These are the activations of a small neural network, seen along a few directions. Each row is one input.
Each table varies a few parts of the input and shows all the possible inputs, shuffled.
Descriptions start from the smaller parts, as in this example, which fits no table here: one of 3 separate values, together with either a single point or one of 11 places around a ring or (one of 4 places along a line, together with one of 5 places around a ring).
Shared parts are said once, and a part with two or three values counts as separate values.

Other details of the inputs vary at random and push rows far along two fixed directions, the same in every table; ignore that.

Table:
r1: [  6  -9   4  -8  33  -2   4 -10  10 -15 -13  22   6  19]
r2: [  5 -12   3  -5  27  -6   4 -19   1 -12  -9  17   7  23]
r3: [ -6   3  -8   4 -24  10   6  13  10   6  -4   0   8 -12]
r4: [-12 -11  10   4  18 -18  -8 -15   3  -8   3  -4  -2  -9]
r5: [ -1 -10 -11  -7  33 -17  -3 -14   0 -16  -4  23  -4   5]
r6: [ 11  16   4  -3 -15  14  -4  18   3  19  -2  -5   9  -7]
r7: [-24   5   4  11  -9  -3 -11 -14  -9 -15  12 -31 -11 -12]
r8: [ 18 -11  -6 -24  15   4  16  12   6  15 -21  60  11  15]
r9: [ 19  12  -7  -4 -20  25   2  21 -16  15  -1  -7  -1   2]
r10: [  8   1  -4   1  -3   9   1   5  -9  -5   5  -9 -12   6]
r11: [ -1   4   9   8 -12  -8  -6  -1   2   4  15 -26  -2 -12]
r12: [  1  -6  -2  -6  34  -2  -1 -18   0 -13 -16  21   9  18]
r13: [  0 -16 -11  -4  16 -12   9 -12  20  -2 -10  30  14  10]
r14: [ 13  13   7  -4 -27  16   3  14   1  24   5  -7   7   1]
r15: [ -1  17  -3   1 -34   8   4  21  -2  14  -5   0  -4  -5]
r16: [-20 -10  -4  13   4 -14 -11 -17 -16 -31  14 -32 -23 -13]
r17: [-15  -5   8   1  14 -14 -11 -12   8 -20  -1  -3  -5 -10]
r18: [ 10  -8   5 -12  30   0   5  -3  15  -8 -15  28   8  16]
r19: [  9  10  -6  -7  -9   3  11  14   9  14 -12  24   1  14]
r20: [ 14   2   7   1 -10  11   2   9  -3   8   3 -11   8   5]
r21: [  0 -10  -9  -9  26 -17   5  -6  13 -11  -5  32  -5  10]
r22: [-24  -4  -3  17  -3 -30  -7 -15  -7  -7  12 -20 -16 -12]
r23: [  2 -11  -8  -7  28 -12   3 -10   6 -17  -1  23 -10   9]
r24: [  4  18   5   1 -24  22   3  10  -2  16   6 -17  -1   3]
r25: [  6  -5 -15  -9  13   5   9   0  18   8 -21  38  21   9]
r26: [  3 -11   5 -11  26   4   2  -6   6 -17 -21  27   8  13]
r27: [-24   0 -12  19   1 -31 -15 -12  -6 -15  25 -34 -17 -25]
r28: [  9  18   6  -3 -25  21   3  17   4  21   4  -8   2   0]
r29: [ 25  -2   7 -15   6  11   9  12   8  12 -16  27  17  16]
r30: [ 12  15   5   1 -23  28   7  17  -5  15   1 -14   3   8]
r31: [ -5 -10   6   0  17   0   2 -14  -8  -5  -6   5   4   9]
r32: [  8  21   2  -3 -23  19  -3  16  -2  23   1  -9   8  -6]
r33: [-14   4   4  19  -2 -14 -16  -7  -6 -11  17 -47  -7 -24]
r34: [16 -4 -6 -7 -1  1  6  8 -2  6  3 15  0  7]
r35: [-24  -1  -1  10  19 -19 -15 -30  -6 -18  10 -22  -7  -6]
r36: [ 14   2  -6 -12   0  -5  12   6   8  14 -16  39   7  21]
r37: [ -7  -2  -5   9 -22   5   6   8   4  15   4  -9   9 -15]
r38: [-27  -7  -9  22  -2 -22  -5 -17  11 -15  19 -31  -8 -18]
r39: [-17 -16  10  12  21 -23 -11 -20  -3 -18   8 -20  -6 -13]
r40: [  6 -16  -6  -5  24 -11   1 -17  -6 -17  -1  12  -7  16]
r41: [  1  -7   0  -5  33  -5  -3 -14   3 -14 -13  15   9  11]
r42: [  6   6  -6   3 -25  -3   2  16  -3  14  17 -11  -4  -9]
r43: [ 13  14   5  -4 -27  21   5  11  -6  23   4  -8   8   7]
r44: [  5  12   8   1 -14   9  -1  14   8  11   6 -13  -1  -6]
r45: [  7  14   6  -1 -30  31   4  20 -10  10  -5 -12   4   0]
r46: [  7  -8  -7 -15  16   2   5   4   2 -11 -13  36  -3   7]
r47: [ 3 -6  9  2  3  7  1  2 -6  3 -2 -4  6  0]
r48: [ -3   9   7  -4 -15  12  -4   7   1   4  -2  -2   1  -6]
r49: [-20  -5  -7   9  -3 -21  -8  -4  -2 -18  14 -14 -16 -20]
r50: [ 11   3  -1   0 -24  15   5  22 -13  19   8  -5  -4 -11]
r51: [ -4   5   8   3 -15  12   0  -1 -11  13   5 -15   1  -3]
r52: [ 18   3   0  -3 -24  26   7  22 -20  19   0  -5  -3   0]
r53: [-24  -5   8  19   1 -18 -16 -13  -3 -27  16 -44 -14 -26]
r54: [-18 -15   8   0  29 -21  -8 -29   3 -13   0   9  -3   0]
r55: [ -1  18 -10   3 -20  -2   1  12  -3  16  -1  -3  -2  -2]
Each input here is: one of 5 separate values, together with either a single point or one of 4 places along a line or one of 6 places around a ring.
Question: Changing only the choice among 5 separate values turns r43 into r7. The same change can be made to r34. Which row results?
Answer: r46
Question: Which other rows agree with r10 in the choice among 5 separate values? List them by row number.
Answer: r1, r18, r19, r21, r23, r24, r28, r30, r38, r44
Question: Which other rows does r2 become when the choice among 5 separate values takes its other values? List them by row number.
Answer: r12, r30, r31, r45
Question: Which other rows does r31 become when the place on the ring of 6 takes its other values? List them by row number.
Answer: r4, r39, r47, r51, r54
Question: A walk changes only the place on the ring of 6. It starts at r12 and steps to r35. List the rest of the walk in order.
Answer: r32, r6, r33, r41

Table:
r56: [ -9 -13  18   3  37 -23 -15 -32   4 -13   9  -5   6   0]
r57: [ 18   7   7 -28   0  37  16  11 -10  15 -25  38   5  33]
r58: [ 24  -3  10  -7 -15  35  12  10  -4  24  -8   4  15  15]
r59: [ -9  12   5   1 -34   7 -13  20   9  24   8 -25   2 -25]
r60: [ 24  10  11 -11 -10  14   2  19 -12   5   3   0 -10  -1]
r61: [-12  18  21  16 -15   0  -9  13  -3  -4  11 -42   3 -28]
r62: [-15  -3   5  11   1 -23  -9 -11   8  10   8 -17   2 -14]
r63: [-12  -7   9   6  24 -16  -4 -34 -17 -21  14 -14 -17   8]
r64: [  4  -3  17  -2  14 -10 -16  -4   9  -1  -5  -8   5  -6]
r65: [ 17 -24  -2 -18  53  -7  -2 -20  -1 -11 -13  38   7  23]
r66: [ 14   8   6 -13  -4   9  10  20  15  30 -12  32  23   3]
r67: [-20  -2  -6  -2  -6 -12  -9  -3  -5 -13   8  -8 -26 -11]
r68: [ 18  -6  -1 -13  -9  17  20  25  11  12  -7  32  17   1]
r69: [-33 -12  -5  19 -18 -13 -10 -12   1 -20  17 -38 -14 -25]
r70: [-23 -13   8  18  -3   3  -6 -21 -10 -17  12 -43  -7  -6]
r71: [-10  10 -13   8 -19   9   4  15 -13  -1  16 -15  -4 -26]
r72: [ 12  -9  -1  -2  17  -4 -13   1  -8  -7  -2  -8  -4  -5]
r73: [ 23   5  -2 -19   7  37   9  20  -8   8 -35  36  16  17]
r74: [-12 -14  -4   2  26 -35  -4 -20  -1 -18  10  11 -20   0]
r75: [-32  -5   2   6  17 -25 -12 -21  12 -18   4  -2  -2 -19]
r76: [ -4 -25  10  10  25 -18  -7 -26  -1 -21  17 -20  -3  -2]
r77: [  9   3 -13   5 -10   4   4  16  -9  15  10  -2   0 -12]
r78: [-21  -3  -6   7  -8 -19 -15  -5  -4 -12  20 -21 -32 -19]
r79: [ -1  -2  -4   3 -39  20   2  22   6  12   2 -15  -3 -18]
r80: [-21 -14 -14  12  18 -31 -11 -15  -6 -22  21 -18 -12 -23]
r81: [-22  -2 -12   3  24 -24  -4 -21  17 -31   4   6  -9   1]
r82: [ -9 -28  -6   6  25 -29   7 -29   8 -17  -2  14   3   6]
r83: [-16  18  19   9 -14  17   2  -2 -10   5  10 -29  13  -9]
r84: [ -2 -23  -3   6   0 -13   2  -6   8   3   1  -1  -1  -1]
r85: [  1  13  -6 -10 -37  22   1  22  -7  16  -6   6 -14   0]
r86: [24 15 -9 -8 -7  9 17 18 15 21 -7 28 13 20]
r87: [ 30  11 -10 -17   0  15  12  22  22  23 -16  46  13  25]
r88: [ -7  -7  -5  -1  10  12  -8 -16 -16  -7  -7 -10  -1   7]
r89: [ -1 -29  -5 -15  37 -10   8 -13  22 -19 -19  50   5  10]
r90: [-22   5   9  14  -9  -7 -20 -14 -20 -24  10 -43 -28 -13]
r91: [-26  10   1  19  -4  -3 -15 -22  -6 -20  19 -54 -13   0]
r92: [  7  22   3   7 -25  19  -1   6  -6  15  15 -41  -1   7]
r93: [ -1  24   2   7 -31  23 -10  15  -3   1   0 -39  -6  -1]
r94: [ -4 -14  -2   0  42 -16  -7 -15  -5 -33 -13   8  -3  -2]
r95: [ 13  11  15 -22   5  31   6  16   9  16 -36  36  25  16]
r96: [ 12  21   7  11 -11   5   3   4  -3   1  27 -31   2  -2]
r97: [ -9 -27  -5   3  19 -19   9 -21   6 -10 -12  24   7  17]
r98: [-18  -4  -5  18 -16 -29 -10 -17 -16  -4  23 -37 -28 -13]
r99: [  9  21   5   2  -8  10   1  18   6  -8   0 -15   1   0]
r100: [ 23  -4   9  -9 -15  29   4  30   5  10 -21   5   9   2]
r101: [ 21   2 -14  -1 -10  10  10  17  -8  25  -5  14   7   0]
r102: [-19 -13 -18   0  28 -16  -4 -25  -1 -28  -9  22  -4  -3]
r103: [ 11  19 -10  -6 -27  17   0  25  17  17   3   0  -3   0]
r104: [ 23   1 -13 -12  -4  17  18  17  -9  26 -26  47  22  24]
r105: [  8 -27   9  -8  44 -15   5 -12   9 -28  -8  23   7   9]
r106: [21 -8 -1 -9 -8 14 19 22 11 18 -8 31 16  5]
r107: [ -4  -4  -1   9  11   1  -5 -20 -21  -5  12 -26  -2  -3]
r108: [-25   0 -14   5  20 -22  -5 -25  15 -32   0   6  -8   4]
r109: [ -9 -13   1  -5  24 -25  -4 -25  13   2 -13  25  12  10]
r110: [  0 -10   8 -12  33 -13  -5  -8  -2 -27 -17  21 -14  10]
r111: [-22  -7   1  -9  31 -17  -1 -24  18 -18 -21  37  11   2]
r112: [ 18   5 -15   3 -28  12   5  17 -14  32  -3  -3   5  -2]
r113: [ -3  10   7   5 -20   0   5   7  -1  26  -8   4  20   3]
r114: [  4  11  -4   1 -40   7  -7  21  -9  19  17 -19 -22 -16]
r115: [  3   4 -13   0 -12  10   2  17  -6   6   8   2  -2 -17]
r116: [28 18  3 -8  0 14  5 21 11  5 -3  2  6 11]
r117: [ -6   6  14  16 -19  18   8   8 -11 -14   5 -26   4 -15]
r118: [  8  17 -10   8 -20  -3  11   5   5  12   9  -6   4   7]
r119: [ -3 -17  -7 -13  33 -24   8 -20  -2  -9 -22  51  -2  33]
r120: [ 19   7  -4  -7 -17   5  12  17  -7  25  -2  20  -7   8]
r121: [  3  -9 -13 -16  41 -19   4 -12  27 -16 -13  47   2  22]
r122: [ 11  20  -9   7 -33   8   9  16   2  24  -2  -4   7  16]
r123: [ -6  12   6   3 -34   2 -11  21   7  26  12 -27   4 -24]
r124: [ 19   8  12  -4  -9   9   3   6 -17   9  14  -8  -8   2]
r125: [-12  17  21  19 -15   8  -1  -8 -12  10  25 -43   9 -16]
Question: Changing only one part turns r79 into r71. The same change can be made to r68. Which row results?
Answer: r80
Question: What do these inputs look like to the network?
Answer: one of 5 separate values, together with either one of 6 places around a ring or one of 8 places along a line
Question: Which other rows does r107 become when the place on the ring of 6 takes its other values? List them by row number.
Answer: r65, r72, r73, r88, r94
Question: A walk changes only the place on the line of 8. It starts at r111 and steps to r75. List the rest of the walk in order.
Answer: r59, r123, r66, r62, r109, r113
Question: Which other rows does r120 become when the choice among 5 separate values takes its other values? List them by row number.
Answer: r62, r84, r86, r101
